Each row below holds a small network's activations on one input, seen along a few directions.
In each table, some parts of the input vary, and every possible input appears once, in random order.
Descriptions start from the smaller parts, as in this example, which fits no table here: line(4) and (point or ring(9) or (values(2) and ring(8))).
Shared parts are said once, and a part with two or three values counts as separate values.
In the rows, 128 means zero.

Other details of the inputs vary at random and push rows far along two fixed directions, the same in every table; ignore that.

Table:
row 1: [115 122  79 131 187  53  96 133 161  50 135 109 208 138]
row 2: [136 189 146 152  96 186 176 134 162 136 158 105  61 153]
row 3: [119 117 100 120 109 101  85 149  86 126 109 179 134 125]
row 4: [147 133 123 140 142 128 154 133 145 117 131 110 155 135]
row 5: [112 159 139 126  96 138 124 134 105 142 142 139  68 123]
row 6: [152 137 128 135 208  93 177 104 195  78 160  34 204 124]
row 7: [119 191 159 185 111 237 181 118 170 135 186  79  21 126]
row 8: [119 123 100 140 141 119 124 140 119 109 129 137 142 125]
row 9: [103  74 130  92 148 107 126 118 173 159  99 115 102 123]
row 10: [145 182 180 176 104 241 206 113 163 160 169  81  43 132]
row 11: [131 145 117 120 177  86 160 107 201  58 163  42 192 141]
row 12: [134 132 114 150 222  89 160 110 177  73 166  41 191 105]
row 13: [132 106 131 102 102 119 100 123  99 131 101 167 162 140]
row 14: [117 199 162 186 113 230 178 117 176 130 189  80  19 133]
row 15: [152 111 136 124 150 114 118 116 126 124 118 129 184 128]
row 16: [107  76 124 108 110 141 115 141 142 195  79 170  68 131]
row 17: [136 102 132 132 131 121  88 130  77 147 107 172 143 106]
row 18: [135 140 119 138 180 113 145 103 211  51 159  53 199 152]
row 19: [139 111 136  94 102  98 113 130  81 152 102 158 151 123]
row 20: [135 113 114 107 104 109 114 142  96 135  99 172 157 141]
row 21: [137 121 116 103  90 106  99 145  97 134 100 176 144 143]
row 22: [128 108 107 129 122 108 100 150  75 141 104 176 140 113]
row 23: [140 130 104 163 203 109 149 129 162  90 148  80 175 114]
row 24: [125 116 136 136 111 150 101 134  80 152 114 167 112 114]
row 25: [128 124 136 103  91 114  82 128 104 130 105 174 145 152]
row 26: [157 111 128 118 115 113 115 145  85 160  97 174 151 126]
row 27: [111 120 116 103 106  92  91 135  83 131 118 159 127 115]
row 28: [110 109 105 109 144  81 109 126 103 107 125 130 165 115]
row 29: [116 134 139 146  99 178 125 131 101 145 135 151  79 121]
row 30: [132 113 125  93 118  91 124 126 110 120 114 136 165 134]
row 31: [106  83 152 121 107 179 123 115 162 195  98 146  44 129]
row 32: [123 129 139 131 108 139 130 137  83 158 129 144  91 104]
row 33: [126 162 152 111  78 141 136 129 116 153 135 140  82 141]
Each input here is: values(3) and (point or (values(2) and line(5))).
- Changing only the values(3) part turns row 23 into row 12. The same change can be made to row 26. Which row results? => row 6
- Change only the line(5) part in row 12. List by row number the other rows that result. => row 5, row 27, row 28, row 32
- Change only the values(2) part in row 17. List by row number the other rows that result. => row 15

Table:
row 34: [132 136 138 124  89 141 116 130 115 128 120 148 115 147]
row 35: [140 107 129 108 128 104  97 126  88 138 106 155 171 114]
row 36: [127 147 150 114  85 150 128 122 111 141 127 138  98 134]
row 37: [121 138  99 139 181  94 156 129 164  88 158  69 157 118]
row 38: [133 188 171 144  85 199 190 120 150 158 165  97  31 136]
row 39: [104  95 104 136 204 110 140 108 211  93 135  68 138 118]
row 40: [104  93 136 100 110 128 116 122 157 157  97 140 104 145]
row 41: [119 146 126 148 167 119 157 117 151  98 162  78 129 119]
row 42: [119 141 106 157 163 126 131 135 151  88 146 111 146 131]
row 43: [143 178 180 165 102 220 204 127 133 178 166 100  28 120]
row 44: [117 136 116 145 179 109 138 111 157  79 162  75 164 115]
row 45: [145 114 133 130 108 140 111 137  91 144 112 168 137 122]
row 46: [118 111 111 123 137  86  83 136  95 108 112 153 163 116]
row 47: [128 123 123 100 103  99  88 127 107 122 108 164 155 139]
row 48: [143 123 139 129 105 138 113 134  91 155 113 166 130 119]
row 49: [141 133 125 148 118 159 135 133 111 143 119 149 126 136]
row 50: [130 117 114  86 110  71 109 142 111 128 110 147 163 139]
row 51: [124 139 104 157 178 116 132 123 168  71 159  77 163 124]
row 52: [145 115 130 111 113 114 131 145  88 160 109 156 129 118]
row 53: [126  78 133 110 130 134 109 125 129 183  89 158 109 126]
row 54: [128 131 122 114  93 130 104 141 110 129 114 173 130 152]
- What do these inputs look like to the network? => values(3) and (point or line(6))
- Changing only the values(3) part turns row 37 into row 52. The same change can be made to row 44. Which row results? => row 35
- Change only the values(3) part in row 41. List by row number the other rows that result. => row 38, row 43
- List by row number the other rows that have the values(3) part in common with row 47. => row 34, row 36, row 38, row 40, row 50, row 54

Table:
row 55: [132 112 116 134 149 107  90 133 114 122 109 156 157 128]
row 56: [117 115 108 112 133 101 123 132 146 100 118 121 151 143]
row 57: [136 114 107 117 158  89 136 135 140 121 126 114 164 120]
row 58: [117 104 110 117 155  68  84 138  98 123 112 155 159 110]
row 59: [136 139 110 160 167 143 157 132 173 103 146  87 143 134]
row 60: [141 114 118 115 151  91 140 135 138 131 117 115 166 125]
row 61: [125 120 117 136  89 149 104 154  77 166 106 191  95 123]
row 62: [130 151 150 157 132 198 176 109 163 130 160  90  90 132]
row 63: [131 135 124 116 108 128 129 138 140 141 121 141 111 141]
row 64: [138 128 164 115  81 156 124 128  82 191 113 157  76 111]
row 65: [134 149 131 139 162 120 140 115 189 104 153  87 130 144]
row 66: [130 119 125 139 138 136 109 121 123 119 124 128 143 120]
row 67: [128 158 140 140 113 178 182 124 176 129 152  90  76 144]
row 68: [136 140 147 113  64 158 130 147 107 189 104 174  70 142]
row 69: [100 118 134 104  73 137  93 132  81 156 112 182  88 130]
row 70: [133 117 135 110 132 103 110 114 150 115 120 114 162 137]
row 71: [121 115 153  92  68 139 106 126  91 173 101 176 102 140]
row 72: [134 158 150 138 109 177 187 122 178 135 147  86  81 150]
row 73: [138 142 132 144 179 119 157 119 172 113 156  79 133 120]
row 74: [120 129 124 128  86 144 125 156  74 183 116 177  66 109]
row 75: [119  93 114 100 170  73 118 111 135  96 125 108 197 119]
row 76: [128 134 155 112  69 160 106 129 100 174 117 166  69 127]
row 77: [131 120 127 117 118 129 149 133 117 145 123 131 112 120]
row 78: [127 113  95 122 182  72 132 135 148  96 125  98 185 120]
row 79: [108 117 119 107 134 105 114 114 143 102 125 119 150 140]
row 80: [130 153 138 157 171 141 162 125 165 123 161  77 100 119]
row 81: [114 119 147 110  85 152 121 131  69 178 114 167  75 114]
row 82: [138 159 151 146 145 146 159 116 191 123 151  85 106 147]
row 83: [112 119 111 116 135  82  78 131 123 114 115 157 146 132]
row 84: [150 156 143 166 131 188 184 129 169 142 147  95  96 139]
row 85: [140 106 122 113 178  63 112 122 141 112 116 115 195 123]
row 86: [121 111  92 109 159  66 104 134 156  87 113 122 190 142]
row 87: [111 125 140 137  85 179 117 129  82 161 122 171  78 121]
row 88: [131 129 116 148 148 148 155 127 153 105 136 102 136 135]
row 89: [113 156 134 154 140 156 146 113 179 101 166  75  96 129]
row 90: [142 119 113 136 136 130 129 138 133 129 122 138 148 133]
row 91: [121  97 106 105 134  85 116 136 101 123 105 145 155 121]
row 92: [113  96 107 105 111  93 104 143  76 139 102 171 133 113]
row 93: [118 152 143 158 134 169 158 122 143 134 165  86  72 104]
row 94: [112 152 120 149 133 155 170 126 181 100 158  80  95 140]
row 95: [156 162 123 130  89 112  96 148  35 102 132 183 182 129]
row 96: [153 196 131 149 132 116 166 131 102  80 182  87 161 120]
row 97: [126 118 160 103  81 151 130 126  77 189 110 164  85 119]
row 98: [122 135 127 125 138 110 106 129 142 121 124 134 123 137]
row 99: [124 155 143 176 135 196 156 119 155 122 164  90  81 116]
row 100: [116 113 125 102 137 104 117 113 151 103 129 115 161 141]
row 101: [142 123 129 140 146 128 114 128 133 129 125 140 141 129]
row 102: [120 131 136 121 111 134 107 124 128 132 126 131 107 129]
row 103: [138 120 151 129  81 169 104 131  82 175 111 179  88 117]
row 104: [138 151 138 162 128 194 187 124 166 129 153  93  87 136]
row 105: [105 110 116 120 151 102 124 117 123 108 135 114 149 114]
row 106: [119 109 118 129 154 123 118 115 134 100 126 119 169 131]
row 107: [123 109 116 133 127 110  77 140  88 136 105 184 139 121]
row 108: [131 121 153 112  84 149 113 133  75 185 114 168  77 105]
row 109: [123  99 119 107 140  86  91 127  98 126 108 141 157 108]
row 110: [142  97 121 122 164  91  99 111 142  96 112 118 211 129]
row 111: [141 109 121 125 140 120 136 125 140 113 112 125 171 140]
row 112: [130  97 137 108 111 124 101 120  95 144  97 168 159 133]
row 113: [134  92 117  96 133  79 121 132 108 130  97 141 177 126]
row 114: [149 160 159 170 140 187 170 120 168 143 152  97  89 136]
row 115: [122 152 127 170 127 191 177 129 155 120 154 100  80 129]
row 116: [145 183 109 125 144  70 120 124 123  38 163  97 222 147]
row 117: [112 118  97 114 126  86  96 143 126 116 111 152 148 135]
- What do these inputs look like to the network? => values(3) and (point or (line(4) and ring(5)))
- Changing only the values(3) part turns row 102 into row 66. The same change can be made to row 117. Which row results? => row 61
- Changing only the values(3) part turns row 93 into row 99. The same change can be made to row 113. Which row results? => row 111
- A walk changes only the line(4) part. It starts at row 93 and steps to row 109. List the rest of the walk in order. => row 108, row 64
- Change only the line(4) part in row 79. List by row number the other rows that result. => row 69, row 71, row 100
- Change only the ring(5) part in row 100. List by row number the other rows that result. => row 63, row 65, row 67, row 76

Table:
row 118: [114 131 116 121 152 113 140 114 169  89 143  88 149 136]
row 119: [121 146 127 151 149 147 155 128 162 127 153  94  93 122]
row 120: [118 140 124 150 141 154 162 127 156 122 150  91  94 121]
row 121: [125 120 134 120 120 127 110 120 129 126 119 138 138 137]
row 122: [137 103 119 113 159  78 106 125 121 117 115 129 184 116]
row 123: [128 166 114 140 120 110 117 139  91  91 153 136 148 124]
row 124: [129 127 118 154 169 137 149 124 170 107 138  96 139 131]
row 125: [118 123 124 130 142 115 117 127 131 127 130 124 120 116]
row 126: [134 130 151 112  97 138 128 125 103 156 120 145 112 130]
row 127: [125 125 123 150 164 146 146 114 167 102 144  92 142 126]
row 128: [140 133 141 114 102 130 129 135 113 157 118 149 114 133]
row 129: [119 110 112 102 142  69  91 124 133 103 116 133 170 131]
row 130: [123 115 138 133 119 145 111 128 108 148 118 151 112 120]
row 131: [113 115 125 122 114 133 117 131 103 146 123 149 104 116]
row 132: [135 126 144 111  96 141 133 126 104 152 120 146 115 132]
row 133: [120 153 131 140 131 150 163 128 169 121 149  94  91 140]
row 134: [130 118 123 140 161 121 118 121 148 112 129 114 148 124]
row 135: [140 129 125 138 159 120 147 128 148 124 135 101 145 120]
row 136: [112 119 125 128 139 119 119 125 124 127 132 122 122 116]
row 137: [117 150 130 137 124 155 163 125 168 118 151  90  93 136]
row 138: [126 114 125 134 113 148 119 135 111 147 113 153 113 123]
row 139: [130 126 132 125 103 142 120 135 121 147 111 157 111 143]
row 140: [133 138 125 141 154 131 142 121 180 104 141  95 143 143]
row 141: [133 117 139 123 112 143 132 129  96 157 119 148 113 115]
row 142: [132 121 144 124 117 138 127 129  95 157 120 143 114 114]
row 143: [138 112 123 101 142  78 105 121 128 112 111 130 182 131]
row 144: [128 123 131 122  95 147 120 132 119 143 112 153 113 140]
row 145: [131 122 132 120 122 121 105 125 134 127 118 141 137 138]
row 146: [125 121 136 119  98 146 115 124 115 144 115 156 115 138]
row 147: [139 147 138 155 149 161 181 128 158 134 152  87 103 123]
row 148: [120 131 120 117 125 110 120 131 141 125 127 127 126 135]
row 149: [130 120 129 137 122 140 114 136 115 153 116 155 111 124]
row 150: [119 142 124 153 149 149 161 129 160 124 149  95  94 124]
row 151: [136 126 137 111  94 138 134 133 107 152 114 147 116 133]
row 152: [139 130 138 116  99 134 136 135 109 157 114 151 112 136]
row 153: [113 132 139 114  98 133 116 127 112 145 123 144  96 129]
row 154: [135 118 132 125 111 140 134 137  99 155 115 147 114 117]
row 155: [140 132  95 127 150  69  81 135  93  61 129 145 232 133]
row 156: [149 144 108 124 140  73 108 136  82  78 136 136 216 126]
- Changing only one part turns row 136 into row 130. The same change can be made to row 137. Which row results? => row 144
- What do these inputs look like to the network? => values(3) and (point or (values(2) and ring(6)))
- Change only the values(2) part in row 149. List by row number the other rows that result. => row 140
- Change only the ring(6) part in row 142. List by row number the other rows that result. => row 122, row 135, row 141, row 147, row 154
- Change only the values(3) part in row 126. List by row number the other rows that result. => row 121, row 153

Table:
row 157: [122 114 125 179 198 132  99 111 149  83 145  94 158 102]
row 158: [154 202 165 151  82 175 156 133  94 144 162 125  88 133]
row 159: [ 96 173 136 110  26 179 150 147  99 159 142 160   7 148]
row 160: [ 86 169 118 134  79 161 144 141 138 130 153 130  28 139]
row 161: [134 158 147 184 114 237 173 125 121 168 168 132  45 109]
row 162: [140 137 120 159 175 163 180 110 169  88 174  73 170 126]
row 163: [168 163 155 162  91 204 181 145 121 174 136 125  79 122]
row 164: [158  98 135 108 113  98 100 146  54 163  72 207 177 135]
row 165: [ 82 103  79  91 120  34  29 152 104 104  98 190 139 133]
row 166: [112 169 137 189 124 186 120 142 109 144 158 137  49 109]
row 167: [141 127 103 197 204 152 146 138 193 102 150  73 133 107]
row 168: [122 164 129 156 116 171 162 128 115 106 165 105 114 130]
row 169: [100 106 141  98 185  58 209 122 122 184 163  34  66  44]
row 170: [117 163  88 144 143 106 147 137 127  50 169  96 170 136]
row 171: [117  91  95 129 165 115 143 124 204 108 113  84 151 131]
row 172: [141  65 105 105 131  84  95 143  57 138  69 200 204 133]
row 173: [ 85  92 106  84  90  87  59 133  83 137  87 195 126 130]
row 174: [121 126 161 125  82 208 183 130 135 198 111 144  34 154]
row 175: [182 159 130 161 167 136 183 126 184  99 151  55 182 132]
row 176: [104  80 137  77  88 116  90 113  97 136  88 158 139 135]
row 177: [128 209 160 111  35 160 155 143 119 158 156 137  24 157]
row 178: [108 133  87 157 200  91 123 118 156  41 156  78 207 121]
row 179: [158 124 140 116 102 133 104 134  67 159 121 186 159 121]
row 180: [142 149 135 193 112 235 187 143 136 169 144 115  40 108]
row 181: [112  84 132 126 132 128  91 138 130 183  80 183  81 134]
row 182: [107  71 113  81 104 111  69 126  98 166  87 204 130 126]
row 183: [163 135 141 131 174  92 119 102 137  67 142  81 228 129]
row 184: [148 102  86 150 190 108 162 128 174  65 135  68 227 124]
row 185: [128 163 138 107 134  87 139 108 180  88 149  78 163 156]
row 186: [140 156 113 139 179  79 136 117 153  44 160  71 225 133]
row 187: [119  70 102 115 129 102  69 148 136 162  74 173 116 118]
row 188: [128 123 145 122  62 208 174 140 142 192 115 133  34 136]
row 189: [150 129 135 141 184  99 131  98 154  55 149  66 229 124]
row 190: [ 86  96 111  99 107  80  33 140  90 149  89 200 111 125]
row 191: [159  84 121  61  91  57  78 142 104 157  60 180 185 140]
row 192: [117 115 129 110 131 154 156 109 171 126 144 104 126 140]
row 193: [111 121 116 152 202 139 132 105 231 105 161  70 121 127]
row 194: [130 150 159 142 163 140 222 148  36 221 176  76  18  14]
row 195: [104 115  73 131 138  50  31 163  59  93 112 199 165 113]
row 196: [100  78 131 110 128 107  46 114 116 140  90 166 115 116]
row 197: [131 135 115 190 215 155 136 118 186  99 174  84 141 109]
row 198: [ 93  97 115  68  71  88  76 133  77 137  89 188 139 144]
row 199: [173 170 143 153 174 141 172 106 174  98 177  68 184 133]
row 200: [113 134 134  85  98  89 102 126 123 121 118 141 145 147]
row 201: [140 225 151 166  72 195 184 147 107 129 187 117  41 133]
row 202: [136  89 148  59  98  59  57 109  91 130  77 167 191 140]
row 203: [179 184 185 172 106 214 208 130 127 181 146 117  66 143]
row 204: [125 106 156  86 101 109 100 108 122 129 105 134 148 137]
row 205: [139 148 177 107  54 194 148 125 119 207 131 163  43 139]
row 206: [155 215 138 145  90 143 155 143 104 108 173 118  99 140]
row 207: [148 133 127 126 160 127 181 118 227 103 139  46 153 145]
row 208: [136 127 133 177 149 186 170 132 127 149 125 131  95 125]
row 209: [111  84  98 126 214  86 148 109 217  81 112  77 191 147]
row 210: [124 126 133 167 155 168 135 108 127 101 144  99 129 106]
row 211: [105 125  81 120  97  85  65 160  40 107 111 207 142 119]
row 212: [142 135 163 118 116 155 176 123 169 162 116 117  92 157]
row 213: [153 119 132 107 190  69 159 105 213  91 118  70 211 166]
row 214: [130 108 114 147 193 111 140  96 154  43 149  62 229 122]
row 215: [147 103 144  59  82  87  75 123  92 172  90 197 159 144]
row 216: [132  76 113 143 150 105  64 151  70 165  73 213 145 116]
row 217: [111 142 114  74  70  67  91 145  97 115 115 175 132 149]
row 218: [ 95  88 141 106  93 142  89 111 107 152  95 160  96 122]
- Changing only one part turns row 213 into row 203. The same change can be made to row 212. Which row results? => row 164
- Changing only one part turns row 199 into row 215. The same change can be made to row 180. Which row results? => row 171
- What do these inputs look like to the network? => values(2) and (point or (line(5) and line(6)))
- Change only the values(2) part in row 196. List by row number the other rows that result. => row 157
- Change only the values(2) part in row 208. List by row number the other rows that result. => row 209
- A walk changes only the line(6) part. It starts at row 159 and steps to row 198. List the rest of the walk in order. => row 176, row 192, row 188, row 174
